These are the activations of a small network on made-up records, seen along a few directions, one row for each record.
Records have a field called MAFOT. Each example row is followed by its value.
Records without MAFOT are marked absent.
The largest differences between rows may come from other fields.
Random noise pushes rows far along 6 fixed directions. That doesn't count. These rows show it; they differ only by the noise:
[-319 -75 -359 -321 -61 -75 -326 261 403 166 307 432 792 312 -225 -475 576 628 -308 -105 53]
[-302 -198 -183 -43 -53 4 -279 204 169 116 274 235 525 145 -181 -268 310 314 -100 -85 437]
[27 193 -29 -514 -398 -26 135 123 364 74 265 -179 283 -95 108 -227 464 -192 268 254 -43]
[87 -68 311 1 -73 -268 -491 -524 -58 -77 31 293 250 43 259 -78 -410 -65 355 -151 -107]
[244 359 8 -457 -330 -76 133 76 143 -23 58 -126 137 -96 255 -77 102 -350 364 263 -170]
[197 -222 -89 -19 41 73 72 6 -66 142 114 168 182 -151 -138 -619 -434 -102 -80 -104 143]
[562 -122 327 -91 -82 -351 90 -448 -36 -287 316 -13 -83 -466 -73 5 -176 -767 496 279 -322]
[-44 -79 116 40 -140 57 -170 -70 -95 90 29 7 142 -35 175 -179 -328 -136 253 -82 416]

[-23 -205 115 152 -56 78 166 -308 -97 145 36 -226 -226 -183 106 -70 -305 -168 54 -103 132]
absent
[-8 -389 -284 283 188 3 -19 284 -27 -43 365 76 229 -136 -555 -160 194 21 -286 22 505]
mivo
[32 239 43 -35 -53 100 -34 253 -60 -32 -174 81 84 105 70 -212 -149 20 -29 13 47]
zapun
[107 -163 250 -22 -29 -32 -21 -56 89 -124 78 -91 -131 -127 -72 -55 -30 -216 157 38 1]
fumig
[44 212 -165 94 189 -257 -328 348 -133 -345 -48 528 290 312 -256 404 320 174 -103 70 -68]
zapun
[250 158 111 -345 -164 157 202 43 139 101 -226 -137 -130 -30 219 -480 -360 -111 59 -24 -299]
fumig
[65 -38 279 -555 -311 -12 127 -196 603 91 179 -217 120 -141 65 -700 274 14 68 69 -539]
fumig
[-151 -112 28 -84 25 -182 -473 34 92 -115 84 428 383 229 -85 -38 112 346 0 -95 1]
guses
[268 416 17 -27 210 -341 -170 472 -230 -682 -189 407 -166 216 -254 765 261 -136 50 284 -398]
tabi
[-55 30 76 -311 -273 14 -98 -111 350 190 170 -76 428 -44 214 -595 121 18 166 56 -1]
fize
[-332 348 -215 -298 -249 10 -379 305 222 136 -30 139 604 393 342 33 436 340 132 10 274]
fize
[247 826 -183 -315 -162 -60 -195 170 -86 -23 -542 59 241 330 695 96 -352 83 167 25 -352]
mivo
[329 825 -220 -474 -81 -86 223 339 10 -99 -401 -44 -30 137 391 229 106 -31 63 325 -628]
absent
[-450 -148 523 -88 -397 151 -75 51 314 -89 187 -367 -185 -31 22 84 525 -120 352 87 393]
tabi
[51 -154 -179 25 272 -137 -212 188 132 -101 148 502 352 99 -531 -205 210 374 -390 -114 -231]
kov
[170 -99 -39 257 224 78 5 262 -215 -84 -61 174 -54 -82 -311 -43 -305 -57 -134 -73 202]
kov
[-106 -366 440 320 47 -222 -492 -413 -32 -178 150 247 47 -46 -175 198 -134 60 190 -210 101]
kov
[-14 -211 463 469 76 -130 -126 155 -299 -580 92 -80 -466 -169 -311 791 158 -532 388 251 476]
tabi
[-185 33 623 -271 -423 108 40 -301 424 -1 -28 -385 -255 -49 304 -262 79 -64 241 -27 -249]
pufi
[238 372 -293 25 241 245 264 701 -293 -113 -584 262 -293 270 -87 -81 -543 157 -476 -94 -154]
pufi
[150 -116 -124 -81 105 -150 -78 273 101 -195 236 246 265 -43 -323 -73 325 -35 -18 206 -2]
guses
[323 122 -326 -216 204 -78 6 437 -25 -128 -44 431 277 103 -247 -298 -53 124 -239 98 -287]
guses
[-116 -287 210 -108 -131 -24 -391 -654 302 325 84 152 395 94 226 -789 -370 340 -37 -454 -268]
mivo
[-274 306 206 -265 -302 156 21 280 259 -61 -196 -198 -184 253 181 139 287 137 51 13 -43]
pufi
[245 122 -131 116 100 -72 -129 149 -277 -101 -112 214 172 11 85 95 -314 -238 161 68 220]
fize
[51 -307 -166 -67 114 -77 12 -486 213 264 227 109 312 -130 -43 -559 -62 153 -210 -184 -312]
absent
[-225 420 -16 -600 -528 296 224 402 370 276 -68 -237 155 193 235 -444 341 163 33 33 12]
zapun

Here are new rows. What is MAFOT for each?
[-522 -29 186 263 17 158 -460 373 -156 -140 -243 197 -43 403 -29 263 -16 377 -39 -224 547]
tabi
[107 256 -63 -177 76 136 131 366 13 -71 -374 218 -181 271 -86 -246 -279 267 -390 -139 -453]
pufi
[-265 17 146 -3 -82 383 -54 314 -54 142 -354 49 -127 258 111 -453 -426 297 -162 -285 265]
tabi
[547 39 -244 -117 -35 25 661 523 -38 -171 347 -319 -102 -532 -392 -39 307 -866 184 603 206]
fize
[2 175 68 -1 176 -196 -328 77 9 -295 -270 505 10 408 -57 211 -58 395 -240 -180 -516]
pufi
[93 182 355 -327 -323 322 322 -25 143 143 -325 -299 -449 -20 276 -599 -556 -61 -25 -128 -300]
pufi
[392 334 -567 25 335 -322 -181 393 -193 -284 -129 552 367 224 -188 340 87 110 -264 92 -333]
mivo
[155 -36 -132 202 89 113 -29 273 -321 -28 -28 67 73 -88 -85 -149 -448 -228 58 60 565]
fize
[114 332 -34 10 67 -299 -545 -33 -206 -200 -218 445 374 312 306 355 -198 53 249 -12 -116]
fize
